[[-0.562, 4.082, -2.153, 0.513, -6.918], [-2.149, -3.434, -3.625, 2.831, -6.142], [2.063, 3.126, 1.429, -4.651, -6.819]] out 2.831
[[-4.565, -0.947, -1.962, -0.249, 6.191, 5.535], [0.855, 0.877, -0.566, 4.061, -2.651, -0.167]] out -2.651
[[-0.674, 3.255, 4.215, 0.351, 2.185, -6.624, 0.228], [1.035, 0.038, 1.650, 1.250, 1.187, -2.975, 1.559], [2.687, -2.704, -2.195, -2.259, 5.310, -2.944, 0.350]] out -2.975
[[-1.219, -0.633, 7.594, -0.044], [7.213, -2.138, -2.244, 0.811]] out -2.244
[[-1.794, -4.543, -5.166, -7.423, 1.491, 0.728, -7.294], [-0.156, 0.314, 3.889, 1.464, -2.490, -6.961, 1.288]] out -6.961
[[0.140, 0.133, 0.046, -0.261], [-3.231, -3.299, -3.492, 7.823]] out -3.492
---
[[6399 6382 6320 6422 6373 6400]
 [6715 5118 3192 9106 5110 8440]
 [7479 7221 6101 7622 7214 6150]] → 6400

[ 18  31 -40  27 -33 -22] → -22

[[ 459 -227  777 -212]
 [ 229  346  241 -810]
 [-345  117 -206 -127]] → -212

[0 2 7 6 7] → 7

[655 665 529 838 193] → 193

[4 0 6 6 4 8 7] → 7

[245 102  53  40] → 40

[1513 2678 1686 9452 3271] → 3271

[2408 2061 8070 1094 7746 4032 5289] → 5289
---
0.924, 3.706, 4.125, -0.470, -2.614
2.021, 1.104, -2.604, -8.293, 3.094
5.400, 0.065, 5.273, -0.742, 3.147
value 5.273

-4.711, -7.262, -1.199, 3.308, 3.267, 3.069, -1.312
-5.469, -4.562, -1.493, 1.595, 2.970, 4.353, 1.344
-4.068, -6.200, -0.571, 3.955, 2.679, 3.790, -1.448
value 2.679

3.023, 0.160, 1.440, 1.273, -0.836, 1.635, -1.321
-2.775, 2.564, 2.426, 0.314, -1.536, 0.064, 3.309
2.717, 0.806, 6.137, 0.958, -2.469, 1.666, 0.836
value -2.469

3.328, -6.333, -1.130, -4.154
-2.308, 4.723, 2.650, 1.673
-1.934, 3.342, 2.367, 2.990
value 3.342

-4.242, -0.767, -7.309, 1.673, -2.465, -3.287, -4.533
-4.436, 6.463, -0.848, 7.504, -4.601, 4.848, -3.837
0.507, -0.406, 0.900, -1.334, 1.610, -5.179, 2.330
value 1.610

3.799, 1.325, -6.788, -5.283, -0.716
-2.952, 4.239, -5.741, -4.243, -1.942
3.018, -3.714, 3.404, 6.718, 1.711
value 3.404

8.242, 5.996, -0.176, 2.614, 4.294, 4.048
-5.639, -0.950, -2.998, -4.318, -0.291, -7.621
-2.656, -1.133, 5.378, -0.047, -1.652, 4.767
value -0.047

-1.805, 2.319, -4.668, -3.973
-1.209, 2.339, -1.168, 0.409
0.433, 6.814, -2.281, 1.065
value 6.814
---
[ 5.981 -0.347 -0.449 -1.288  6.367  6.039 -5.055] ==> 5.981, -5.055

[-0.776 -1.348  0.085 -6.346  5.026  2.020  1.819] ==> -0.776, 1.819

[-0.827  7.578 -0.675  0.808 -1.322 -2.829  2.054] ==> -0.827, 2.054

[[ 5.120  4.739 -0.838 -1.396  3.297 -2.873]
 [ 4.313  2.051  7.562  8.413 -1.264  7.855]
 [ 6.526  7.862 -7.797 -2.879 -5.603  8.268]] ==> 5.120, 8.268

[[-0.799 -4.602 -5.990 -0.338 -5.001  2.007 -1.737]
 [-2.203 -3.428 -3.783  0.590 -4.284  0.527  1.367]] ==> -0.799, 1.367

[ 8.363 -6.277 -4.359 -3.297  7.317  5.774] ==> 8.363, 5.774

[ 0.285  3.886  6.889  1.317 -0.037] ==> 0.285, -0.037

[[ 0.053  6.167 -7.248  4.957 -5.735]
 [ 0.806 -3.917  3.666 -2.958  3.164]] ==> 0.053, 3.164

[[ 0.200 -0.072  3.465  0.899 -0.814  3.043  1.226]
 [-0.739 -0.326  2.179 -0.695 -2.345  1.557  0.303]
 [-3.738 -2.167 -4.967 -6.017 -6.804 -3.569  0.123]] ==> 0.200, 0.123
---
[[-5.456, -0.695, -3.987, 6.364, 1.963],
 [-1.706, 3.036, 0.152, -0.164, 0.799],
 [2.185, -0.101, -0.859, -6.147, -3.836]] result: -1.706

[[4.531, -3.444, -4.965, 3.590],
 [-3.375, 6.692, 1.571, -3.505]] result: -3.375

[[-5.660, -3.407, 4.245, 0.910, -5.961, -7.290, 4.654],
 [2.516, 1.331, -2.999, 1.859, -4.895, -7.760, -2.387]] result: 2.516

[[-4.994, -4.156, -4.947, -1.456],
 [-5.210, -6.971, -7.658, -3.002],
 [4.229, 5.280, 4.324, 4.318]] result: -5.210

[[6.811, -3.287, 3.829, -0.524],
 [-5.092, -2.275, 5.924, -1.080],
 [5.215, -2.639, 1.640, 3.413]] result: -5.092

[[1.081, -0.807, -5.130, 2.595, 0.401],
 [0.206, 0.683, -5.887, 3.469, -1.596],
 [1.276, 0.576, -6.644, 5.217, -2.760]] result: 0.206

[[1.062, 6.091, 2.574, 0.090, 0.034, 1.772],
 [-1.107, 2.500, -5.899, 1.771, -0.885, -1.908]] result: -1.107

[[1.149, 4.476, 2.033, -0.154, 2.736, 5.504],
 [0.772, 4.183, 4.945, 3.731, 1.072, 6.518]] result: 0.772
---
0.790, -1.537, -5.112, -7.048, -1.197, -1.651 | -1.651
0.395, -1.408, 7.914, -1.508 | -1.508
0.476, 4.520, -7.018, -0.766, -1.666, 0.610, -1.968 | -1.968
-6.239, -1.585, -0.870, -0.299, -1.685 | -1.685
-0.002, 6.126, -1.357, -5.466, 1.496, 2.293 | 2.293
2.513, 1.625, -0.400, 3.069, 6.942, 0.645, 5.079 | 5.079
